Each row below holds a small network's activations on one input, seen along a few directions.
Each table varies a few parts of the input and shows all the possible inputs, shuffled.
Descriptions start from the smaller parts, as in this example, which fits no table here: one of 4 places along a line, together with either a single point or (one of 2 separate values, together with one of 5 places around a ring) or one of 11 places along a line.
Shared parts are said once, and a part with two or three values counts as separate values.
In the rows, zero is written as 128.

Other details of the inputs shift rows strongly along three fixed directions, in all tables alike. That doesn't count.

A family of inputs:
R1: [139 135  66 115 141 105 138 105 157  85  92  82]
R2: [110 107  83  80 133 149 151 143 197 135 104 104]
R3: [161 153 165 164 134 106 125  81  85 115 158  99]
R4: [129 139 179 132 121 146  95 145  95 182 188 166]
R5: [152 147 165 183 142  84 144 103  86  82 138  99]
R6: [111 135 164 120  98 155  90 149 117 180 104 205]
R7: [112 106  82  69 139 144 136 136 192 143 105 107]
R8: [128 121 171  93 133 158 128 120 124 186 188 107]
R9: [112 106  60  70 144 153 129 146 169 123 123 117]
R10: [119 137 152 131 140 149 135 125 108 135 184 138]
R11: [151 155 122 151 144 101 163  83 112  83 151  66]
R12: [147 132 184 172 151 106 162  85  96 118 153  98]
R13: [102 142 149 144 110 146  95 169 137 161 133 206]
R14: [100 121 111 130 105 141 116 159 146 138  47 186]
R15: [112 148 147 114 122 137 122 148 130 140 166 124]
R16: [111 129  99 105 125 148 133 135 139 137 143  74]
R17: [155 103 129 123 145 110 174  91 123 113 147  56]
R18: [146 121 132 171 110  95 136 110 107  96  53 165]
R19: [136 101  78  99 139 143 126 137 151 113 110 121]
R20: [142 127 121 192 132  92 125 134 122  87  73 166]
R21: [102 131 182 142 127 166 111 142  91 169 190 161]
R22: [134 136 115  89 153 129 145 125 118 143 198  83]
R23: [118 128  84  70 134 138 145 129 145 136 108 111]
R24: [116 127 161 100 112 147 117 147 106 169 200  97]
R25: [110 133 157 140  91 141  57 174 146 159  88 219]
R26: [116  84  61  80 126 156 134 154 160 126 120 103]
R27: [152 150 142 157 143  80 131 102 113  79 121 119]
R28: [124 151 151 130 125 130 149 117 105 135 133 143]
R29: [139 121 106 181 101  97 108 119 141  84  45 152]
R30: [153 116 121 189 119  86 121 128 118  89  76 167]
Description of these inputs: one of 5 places around a ring, together with either one of 2 separate values or one of 4 places along a line.
The inputs of R2 and R7 match in every part but the place on the ring of 5. If R15 is changed in the same way as R2 into R7, which row does it become? -> R27
Which other rows agree with R24 in the place on the ring of 5? List them by row number. -> R17, R18, R26, R29, R30
Change only the choice among 2 separate values in R12. List by row number the other rows that result. -> R14
A walk changes only the place on the line of 4. It starts at R3 and steps to R25. List the rest of the walk in order. -> R4, R19

A family of inputs:
R31: [110 114 143  70 126 164 120 177 142 183 179 172]
R32: [130 109  54 105  95 111 107 163 186 119  47 136]
R33: [117 153 141 156 115  99 153 113  95  91 105 148]
R34: [150 111 159 160 118 111 148 118  85 144 113 122]
R35: [139 154 176 150 138 106 117 100 114 125  75 150]
R36: [128 117  92 186 104 105  71 163 134  73  27 214]
R37: [151 157 199 121 126 111 137  83  62 138 188  94]
R38: [109 125 122 103 123 183 115 124 134 165 137 154]
R39: [138 132  98  68 148 129 148 121 136 121 158 120]
R40: [117 113 122  77 105 181 130 135 155 204 146 106]
R41: [159 127 192 160 152 108 156 109  54 105 183 127]
R42: [118 137 194 189 127 134  83 159  89 145 189 169]
R43: [150 164 154 180 121  86  97  96 104 100 125 112]
R44: [130 168 158 140 142 125 163 116 105 127 138 141]
R45: [127 177 158 183 139  98 153  96  68  96 198  68]
R46: [159 142 141 137 161 102 166  71 127  95  95  65]
R47: [133 145 174 157 128 139 110 102  70 151 150 190]
R48: [103 136 165 174 127 107 150  93 116 106 130 129]
R49: [114 150 168 148 127 136  96 128 109 173 123 235]
R50: [106 124 142 120  89 162  85 182 127 190 180 118]
R51: [151 100 126  91 139 149 190 103 104 158 187  12]
R52: [147 128  95 135 162 117 157  86 146 102 102 132]
R53: [143 130 105 185 125 123  96 140 112  77 122 130]
R54: [124  72  92  99 103 140 144 150 182 137  95  91]
R55: [ 86 116 142  81 127 169 102 141 169 195 185 169]
R56: [116  87 116  92 151 175 156 144 132 160 160  89]
R57: [115 135  69 115 134  98 166 124 119  82 125  52]
R58: [158 121 132 159 155 131 163  83  80  95 152  83]
R59: [131  97  43  95 147 107 128 176 186  99  86 128]
R60: [119 124  57  81 122 113 101 159 198 100  36 105]
R61: [140 151 143 185 118 101  81 120  92  94 107 201]
R62: [150 106 123  97 130 122 170  91 143 137 179  40]
R63: [158 146  89 198 131  90  97 110 126  48  80 156]
R64: [118 123  48  95 128 117 104 159 180 105  86 154]
R65: [148 116 114  81 186 127 190 111 108 144 204  53]
R66: [ 70 158 193 160  98 149 106 145  82 189 129 218]
R67: [156 152 183 143 142 102 150  66  59 136 161  86]
R68: [122 116 113  57  88 159 119 159 146 187 148 126]
R69: [115 149 178 134  98 155  74 139  94 160 150 233]
R70: [132 101  57  80 116 132 146 140 169 146  67 105]
R71: [132 129  59  91 157 135 201 117 182  93  90  62]
R72: [106 139 135 119  87 161  72 172 149 197 165 150]
R73: [108 113  84 107 135 146  93 194 195 143 133 151]
R74: [158 134 129 155 137  97 154  63 119  94  81  87]
R75: [ 90 157 153  75 103 178 120 179 147 179 156 179]
R76: [144 139  51  90 165 117 141 119 151  97 184  47]
R77: [112 103 157  86  80 169 112 174 117 196 155 143]
R78: [114  97  68  75 130 175 134 157 133 148 121 112]
R79: [128 122 167 183  81 107  84 164 106 147  93 193]
R80: [132  97 126 171 125 131 115 119 136  86  87 164]
R81: [118  88 160 110 149 157 145 133 124 149 199  91]
R82: [146 162 189 142 130  94 118  90  64 136 187  90]
R83: [155 138 117  69 152 111 161 102 135  98 127  41]
R84: [146 104 105 176 138  84 120 148 123  68  74 152]
R85: [117 140 148 176 117 113 127 127 176  91  61 194]
R86: [142  95 113 156 152 110 147 130 113  99  74 146]
R87: [132 175 121 208 117  94 107 147 158  63  58 190]
R88: [135  99 141 164 147  99 137 121 163 104 106 166]
R89: [ 85 141 135 114 128 159 161 115 113 159 161 101]
R90: [150 123 152 152 169 115 168  99 119 127 151 125]
R91: [ 82 114 165  94  89 169  80 141 164 207 137 160]
R92: [150 184 183 162 147  93 157 105  78  96 189  99]
R93: [142 155 122 174 126  88  88 124 160  75  48 132]
R94: [ 84 123 172  76 113 174  93 146 173 196 144 129]
R95: [125 100  76  94 137 145 137 106 162 101 127  98]
R96: [129  97  53  78 121 155 133 162 149  94  92 115]
The inputs of R96 and R58 match in every part but one. If R77 is changed in the same way as R96 into R58, which row does it become? -> R51
What is each input in this table made of? -> one of 6 places along a line, together with either one of 2 separate values or one of 4 places along a line or one of 5 places around a ring
Change only the choice among 2 separate values in R45. List by row number the other rows that result. -> R87
Which other rows agree with R36 in the place on the line of 6? List them by row number. -> R32, R57, R59, R60, R61, R64, R79, R82, R84, R92
Change only the place on the line of 4 in R67. List by row number the other rows that result. -> R34, R35, R70
A walk changes only the place on the line of 6. It starts at R63 and steps to R61. List the rest of the walk in order. -> R69, R47, R38, R95
Change only the choice among 2 separate values in R33. List by row number the other rows that result. -> R75

A family of inputs:
R97: [151  81  98 130 139  92 162 105 133  73 129  59]
R98: [139 161 200 136 154 145 132  83  77 131 206  65]
R99: [168 133 146 184 145  70 154  80 105 102 131  60]
R100: [ 96 110  66 145 103 152 100 153 174 113  20 234]
R101: [141 133 164 166 132 116  94 116 100 127  92 238]
R102: [126 163 176 130 122 110 116 115 100 163 139 175]
R103: [121 104  88 140 140 123 151 115 166 106 130 117]
R104: [136 133 104 131 108 111 102 153 198 110  25 204]
R105: [122 151  90  79 129 140  81 183 134 140 191 127]
R106: [149  84  86 135 151 108 152 128 142 111 118  70]
R107: [133 119 184 138 118 110 159 112  59 132 185 122]
R108: [131 182 198 206 144  98  86 137  60  95 185 166]
R109: [144 137 189 141 128  97 144  79  85 125 204  44]
R110: [100 138 131  70 132 166 134 162 171 157 145 107]
R111: [151 122  54 117 141  85 181 117 144  95  67  49]
R112: [134  90 118  67 120 168 142 126 112 146 210  49]
R113: [134 113 114  79 140 140 144 150 161 147 147 140]
R114: [ 83 149 151  93 123 185  96 154 132 174 125 162]
R115: [ 96  90  97 105 151 148 123 156 180 126 114 127]
R116: [ 80 124 108  79 123 171 150 149 133 180 177 144]
R117: [120 139  88 127 108 133 140 142 189 117  67 151]
R118: [ 92 143 106  88 104 177  68 221 124 208 208 127]
R119: [134 179 187 194 126 110 131  70  75 121 137 163]
R120: [122 128 142 126 164 123 161 118  97 110 143 120]
R121: [ 93 103 127  74 116 179 130 182 114 221 178 129]
R122: [132 125  91  88 126 152 136 132 126 156 116  75]
R123: [168 142 141 159 152  63 135  73 134  86 120 106]
R124: [155 100 133 165 133 128 121 120 104 131 118 127]
R125: [103 136 102 128  99 156  99 128 171 142  92 157]
R126: [146 150 169 176 111 105  73 103 128 127  76 212]
R127: [110 126 142 103 155 163 132 134 108 143 150 134]
R128: [108 124 119 105 121 172 148 149 153 162 169 140]
R129: [116 158 164 136 150 104 152 105  98 118 134 110]
R130: [ 82 141 133 121  74 159  42 210 124 161 162 188]
R131: [101 139 125  39 119 178  92 151 144 205 152 144]
R132: [180  99  96 145 154  96 190 120 124  87 113  62]
R133: [101 125  72 149 108 117 111 135 209 106  41 159]
R134: [145 113  85 123 142  94 146 128 147  91  61 174]
R135: [125 124 106 133 158 101 141 111 164  82  95  78]
R136: [147 125 192 150 126 126 144  93  46 122 179 122]
R137: [126 134 148 104 113 147 131 158 142 180 149 102]
R138: [161  89  45 109 143 121 127 122 184  81  55 130]
R139: [148 138 170 148 111 109 127  83  95 111 142  86]
R140: [148 119 159 187 134  94  96 112 136 110  96 211]
R141: [138 143 157 139 117  87 161  99  87 106 126  89]
R142: [ 87 108 139  70 137 203 101 159 140 186 179 125]
R143: [139 112 186 185  88 124 111 149 122 112  87 214]
R144: [139 126 128  65 112 139 167 129 133 130 177  33]
R145: [110 137  47 116 117 109 157 129 179  97  41 135]
R146: [144 135 180 167 163 116 159 115 107  96 146 137]
R147: [153 146  24 128 152  94 155 125 137  41 150  45]
R148: [140 152 206 232  88 113  61 121 100 151  65 218]
R149: [118 106 117 119 125 156 117 150 114 175 124 153]
R150: [139 104  47 115 147 134 161  99 159  86 112  82]
R151: [138 153 208 157 103 119 114  94  61 132 143 144]
The inputs of R106 and R115 match in every part but one. If R111 is changed in the same way as R106 into R115, which row does it become? -> R129
The inputs of R127 and R136 match in every part but one. If R135 is changed in the same way as R127 into R136, which row does it become? -> R109
What is each input in this table made of? -> one of 5 separate values, together with either a single point or (one of 2 separate values, together with one of 5 places around a ring)
Change only the choice among 2 separate values in R146. List by row number the other rows that result. -> R110
Change only the choice among 5 separate values in R144. List by row number the other rows that result. -> R104, R110, R117, R137
Change only the place on the ring of 5 in R112. List by row number the other rows that result. -> R97, R107, R136, R143
Change only the choice among 2 separate values in R101. List by row number the other rows that result. -> R131
